A small network was shown many inputs. Here are its activations along a few directions, one row for each input.
In each table, some parts of the input vary, and every possible input appears once, in random order.
Descriptions start from the smaller parts, as in this example, which fits no table here: ring(8) and (point or (values(2) and line(4)) or line(9)).
Shared parts are said once, and a part with two or three values counts as separate values.

Other details of the inputs vary at random and push rows far along two fixed directions, the same in every table; ignore that.

Rows:
r1: 8, 11, 17, 17, 12, 15, -15, 23, -2, -3, -1
r2: -3, 6, 22, 2, 25, 25, -13, 3, -19, -9, -6
r3: 26, -1, 40, -57, 54, 3, -35, 14, 24, -10, 41
r4: 28, 18, -6, -1, 21, 5, -18, 24, -6, 29, 11
r5: -7, 8, 20, 6, 19, 26, -13, 13, -11, -13, -7
r6: -38, 50, -47, -35, -17, -49, 53, -14, -7, -34, -12
r7: 2, 9, 19, -6, 23, 23, -13, 9, -22, -2, -11
r8: 10, 5, 12, 19, 18, 15, -13, 21, -4, 2, 12
r9: 15, -5, -18, 19, -26, 13, -23, 11, 11, 0, 14
r10: -32, -112, 44, 4, -43, 8, 29, -65, 45, 42, -69
r11: -17, 40, -52, -13, -16, -62, 55, -18, -3, -19, 32
r12: -18, 49, -22, -11, 21, -63, 69, -6, -9, -15, 22
r13: 15, -1, -21, -6, -19, 14, -26, 14, -5, 11, -11
r14: 19, -16, 18, -61, 15, 7, -45, 1, 30, -23, 34
r15: -21, 50, -23, 5, 10, -61, 70, 4, 11, -23, 21
r16: 14, 4, 13, 14, 24, 14, -13, 11, -13, 5, 13
r17: 22, 15, 0, -2, 20, 9, -17, 27, -10, 21, -3
r18: -54, -50, 29, -6, -13, -69, 119, -66, 53, 28, -51
r19: -10, -1, -4, 6, -26, 28, -22, 5, 1, -25, -19
r20: 11, 8, 18, 2, 24, 13, -15, 13, -21, 7, -1
r21: -11, -88, 53, -13, -3, 2, 34, -44, 34, 74, -76
r22: 3, -12, -9, 16, -20, 19, -23, 7, 0, -11, 5
r23: 16, 8, 6, 19, 19, 9, -14, 18, 0, 10, 26
r24: 25, 10, 4, 7, 23, 7, -15, 15, -12, 21, 22
r25: 12, -9, -11, 4, -17, 17, -22, 3, -11, 0, 1
r26: 6, 5, 21, 10, 26, 14, -15, 7, -18, 0, 4
r27: 20, 7, 7, 15, 24, 8, -14, 9, -9, 14, 27
r28: 21, 12, 3, 22, 11, 8, -13, 24, 7, 12, 21
r29: 0, -4, -5, 14, -25, 19, -24, 9, 2, -15, -9
r30: 2, 6, 20, 14, 20, 16, -15, 17, -9, -4, 4
r31: -10, -119, 38, 14, -39, -2, 31, -67, 43, 61, -50
r32: 10, -9, -15, 17, -19, 14, -24, 5, 4, -1, 20
r33: -7, -4, -2, -9, -15, 27, -22, -5, -17, -15, -18
r34: -32, 42, -39, -18, -14, -56, 55, -20, -12, -36, 10
r35: -14, 46, -61, -23, -18, -65, 53, -9, 3, -8, 19
r36: -6, -9, -1, 11, -18, 20, -25, 2, -5, -16, -4
r37: 14, -10, -14, 13, -14, 13, -23, -5, -4, 2, 21
r38: 14, 17, 7, -7, 22, 10, -19, 23, -15, 16, -12
r39: 9, -7, -12, 19, -27, 18, -22, 13, 7, -10, -1
r40: -2, -9, 0, 8, -12, 18, -24, -7, -13, -13, -3
r41: -46, 42, -34, -18, -12, -44, 55, -29, -11, -53, 5
r42: 7, 1, -13, -10, -17, 16, -29, 9, -10, 6, -20
Description of these inputs: values(2) and (point or (line(4) and line(5))).
Changing only the values(2) part turns r21 into r6. The same change can be made to r23. Which row results? -> r32
Which other rows does r30 become when the values(2) part takes its other values? List them by row number. -> r36
Which other rows does r17 become when the line(5) part takes its other values? List them by row number. -> r8, r12, r15, r16

Rows:
r43: 7, 0, 2, -1, 5, 7, -9, 5, -3, 8, -2
r44: -11, 22, -10, -6, 8, -27, 29, -4, -5, -8, 7
r45: 4, -4, -3, 8, -7, 9, -10, 2, -2, 0, 2
r46: -14, 18, -18, -10, -6, -24, 23, -8, -2, -16, 5
r47: 5, -2, 8, -8, 7, 7, -11, 4, 2, 0, 1
r48: -11, 21, -11, -15, 6, -26, 24, -5, 2, -13, 10
r49: -17, 18, -8, -5, 1, -22, 28, -6, -1, -15, 0
r50: 8, -3, 2, 5, 2, 6, -9, 4, 0, 6, 7
r51: 8, 1, 2, 0, 4, 6, -9, 7, -2, 8, -2
r52: 4, 0, 10, -5, 9, 8, -9, 5, -1, 1, -2
r53: 4, -3, -3, 9, -8, 8, -10, 5, 0, 1, 1
r54: 9, -1, 0, -2, 1, 5, -11, 6, 1, 7, 1
r55: 7, -4, 4, 4, 4, 6, -9, 3, -1, 3, 7
r56: 1, -5, 3, -2, -4, 10, -12, 2, 2, -7, 0
r57: 4, -2, 11, 4, 9, 8, -7, 6, 0, 1, 3
r58: 4, -3, -5, 1, -8, 8, -12, 4, -1, 1, -4
r59: 1, -1, 1, 5, -2, 10, -9, 2, -8, 0, -6
r60: -15, 18, -15, -12, -3, -23, 23, -8, 1, -17, 4
r61: 0, -1, 3, -2, -1, 11, -11, 2, -4, -2, -7
r62: -9, 20, -14, -13, 4, -27, 24, -6, -1, -12, 10
r63: 8, 0, 3, 10, 4, 6, -7, 8, -1, 8, 3
r64: 3, -2, -2, 10, -4, 10, -8, 4, -4, 2, -1
r65: 9, -2, 2, 7, 1, 5, -9, 7, 2, 6, 6
r66: 6, -1, 5, -3, 6, 7, -9, 3, -5, 5, -2
r67: 6, -2, 5, 6, 6, 7, -7, 4, -4, 4, 4
r68: -15, 17, -12, -12, -2, -23, 23, -7, 2, -19, 4
r69: -28, -71, 27, 1, -21, -36, 67, -58, 40, 41, -41
r70: -13, 18, -17, 4, -6, -26, 29, -4, 0, -10, 5
r71: 8, -2, 0, -4, 2, 6, -11, 4, 0, 6, 2
r72: 6, -3, 5, -4, 5, 7, -12, 3, 2, 0, 5
r73: 5, -4, 8, -5, 6, 7, -11, 4, 4, -1, 5
r74: 8, -1, 3, 8, 5, 7, -7, 6, -2, 7, 3
r75: 7, -4, 3, -3, 2, 6, -12, 2, 0, 2, 5
r76: 3, -5, 0, 6, -6, 9, -11, 1, -3, -3, 2
r77: 1, -4, 2, 5, -3, 10, -11, 1, -1, -4, 1
r78: 0, -2, 6, 7, 0, 11, -9, 3, -2, -5, -2
r79: -15, 18, -15, 1, -3, -24, 28, -7, -3, -14, 6
r80: 5, -3, 7, 2, 6, 7, -9, 3, 1, 1, 6
r81: -13, 17, -18, -8, -7, -24, 23, -8, 0, -17, 9
r82: -8, 19, -16, -9, 1, -28, 25, -5, 3, -9, 13
r83: 5, -4, -5, 3, -9, 8, -12, 4, 1, 0, 0
r84: 4, 0, 9, 1, 10, 8, -7, 5, -4, 4, -1
r85: 4, -3, -4, -1, -7, 10, -12, 2, -2, 0, -3
r86: -1, 0, 4, 4, 1, 12, -9, 3, -5, -2, -6
r87: 7, 1, 3, 4, 6, 7, -6, 6, -5, 9, -1
r88: 2, 0, -1, 7, -3, 11, -8, 4, -6, 3, -6
r89: 3, -1, -3, 1, -5, 10, -10, 3, -5, 2, -6
r90: 0, -1, 5, -2, 0, 11, -10, 3, -3, -4, -7
r91: 7, 1, 3, 6, 5, 6, -6, 8, -3, 9, -2
r92: 1, -2, 0, 0, -3, 10, -11, 1, -7, -1, -6
r93: 4, -2, 8, 4, 9, 8, -7, 5, -1, 3, 3
r94: -12, 17, -21, -6, -8, -24, 24, -7, 1, -14, 8
r95: 9, -3, 0, 1, 0, 5, -11, 6, 3, 6, 4
r96: 3, 0, -1, 8, -4, 9, -8, 6, -5, 4, -6
r97: -12, 22, -9, -13, 9, -26, 27, -4, -1, -11, 7
r98: 3, 0, -3, 3, -6, 9, -10, 5, -4, 3, -7
r99: -11, -90, 42, 6, -22, -3, 27, -47, 41, 49, -44
r100: 1, -5, 0, -2, -5, 10, -13, 1, 1, -5, 0
r101: 4, 0, 11, 0, 11, 8, -7, 6, -2, 2, -2
r102: 5, -3, 9, 1, 7, 7, -9, 5, 2, -1, 6
Changing only one part turns r73 into r56. The same change can be made to r87. Which row results? -> r88
What is each input in this table made of? -> values(2) and line(5) and ring(6)
Start at r93 and move only the ring(6) part, one step at a time. The first step leads to r84. Which rows follow, in order? -> r97, r48, r72, r80
Start at r54 and move only the line(5) part, one step at a time. The first step leads to r71. Which rows follow, in order? -> r62, r48, r47
Which other rows does r95 become when the values(2) part takes its other values? List them by row number. -> r83
Which other rows does r70 become when the line(5) part takes its other values? List them by row number. -> r64, r69, r78, r79
Which other rows does r46 become when the ring(6) part takes its other values? List them by row number. -> r59, r76, r79, r81, r92
Which other rows does r59 become when the values(2) part takes its other values? List them by row number. -> r44
